Here are a small network's activations along a few directions, averaged over the inputs that share one value of a field.
Values that are neighbours, or in one group, have similar rows; names and order tell nothing.
In the rows, zero is written as 500.
Random noise pushes rows far along 6 fixed directions. That doesn't count. These rows show it; they differ only by the noise:
466 512 501 289 569 609 365 420 377 481 693 575 538 514 603 542 239 392 575 419
383 528 528 511 500 527 558 511 377 409 493 586 490 384 504 583 565 685 487 491
163 567 661 379 502 562 541 526 440 362 537 489 548 569 491 520 738 641 367 531
507 503 502 629 371 209 689 647 614 581 353 592 531 338 316 717 404 354 383 502
579 499 416 493 470 555 449 342 600 506 509 384 520 525 332 423 550 481 524 524
370 485 546 429 530 453 561 514 510 485 526 524 554 384 411 617 427 416 485 434
253 502 636 506 534 430 654 535 600 444 451 424 580 451 322 550 711 513 390 493
481 489 525 558 584 514 561 442 501 471 509 484 536 422 430 500 546 566 534 467


BUR, 11 values:
nomef: 359 523 619 392 559 566 465 601 375 390 577 527 436 495 624 529 490 548 538 361
fivul: 325 510 439 307 414 633 318 378 503 441 493 431 460 547 510 424 733 594 484 582
matu: 399 520 479 435 396 458 436 740 401 486 422 636 464 519 643 613 418 565 426 571
kove: 622 437 367 505 494 561 384 370 528 521 486 456 502 464 449 424 490 458 504 522
pego: 449 495 403 490 463 646 514 425 598 496 440 281 472 495 387 442 729 535 521 521
bulo: 291 587 536 536 400 648 503 416 345 272 441 433 453 607 528 408 956 933 393 642
kudem: 243 529 495 255 351 549 492 503 466 419 500 380 439 548 510 565 599 465 418 453
vuse: 485 467 571 494 587 591 525 434 582 454 514 368 446 496 429 353 623 510 597 509
ref: 528 447 504 608 531 506 595 618 581 542 400 435 519 513 471 476 655 505 503 560
rozo: 647 382 308 453 496 536 380 427 517 612 523 524 434 437 524 426 369 542 635 476
geb: 475 508 540 334 490 642 437 435 458 424 585 484 483 493 493 444 498 533 503 494
BUR is arranged as a ring.
Question: A walk along BUR starts at pego and steps to its neighbour kudem. Put kove, vuse, rozo, geb in the order it reaches them.
Answer: vuse, geb, kove, rozo
Question: What is the length, in steps, of the shortest route from fivul to nomef?
Answer: 5

SEK, 11 values:
teg: 406 608 639 443 355 437 344 553 402 416 530 714 480 751 686 443 543 533 285 708
geg: 691 472 717 571 925 534 425 544 506 600 689 500 491 712 828 245 402 365 755 369
zifi: 623 613 420 244 224 609 269 623 443 475 542 543 418 754 642 466 358 482 433 579
geziv: 397 406 523 549 615 344 548 602 610 598 434 422 539 534 577 485 528 418 521 410
buzu: 614 549 381 654 272 626 594 548 456 450 364 439 281 581 393 391 763 796 410 691
lufet: 335 535 424 584 232 342 501 577 690 565 305 514 595 702 262 508 680 580 212 805
vudag: 494 610 429 70 285 616 173 194 404 429 705 574 453 570 540 440 196 466 518 512
pel: 603 517 667 748 692 297 771 453 647 615 522 378 671 581 426 530 566 270 533 413
nule: 347 433 334 382 429 516 438 510 528 602 446 491 559 390 507 625 573 431 399 527
livad: 469 605 553 449 359 518 534 569 730 477 441 239 585 681 285 561 542 109 353 586
dova: 599 505 615 495 649 479 503 464 366 491 702 627 556 518 617 514 284 421 512 316
SEK is arranged as a ring.
Question: A walk along SEK starts at zifi and steps to its neighbour buzu. Put geg, pel, nule, livad in the order it reaches them.
Answer: livad, pel, nule, geg
Question: List every value one step from vudag, in the order listed.
Answer: teg, dova
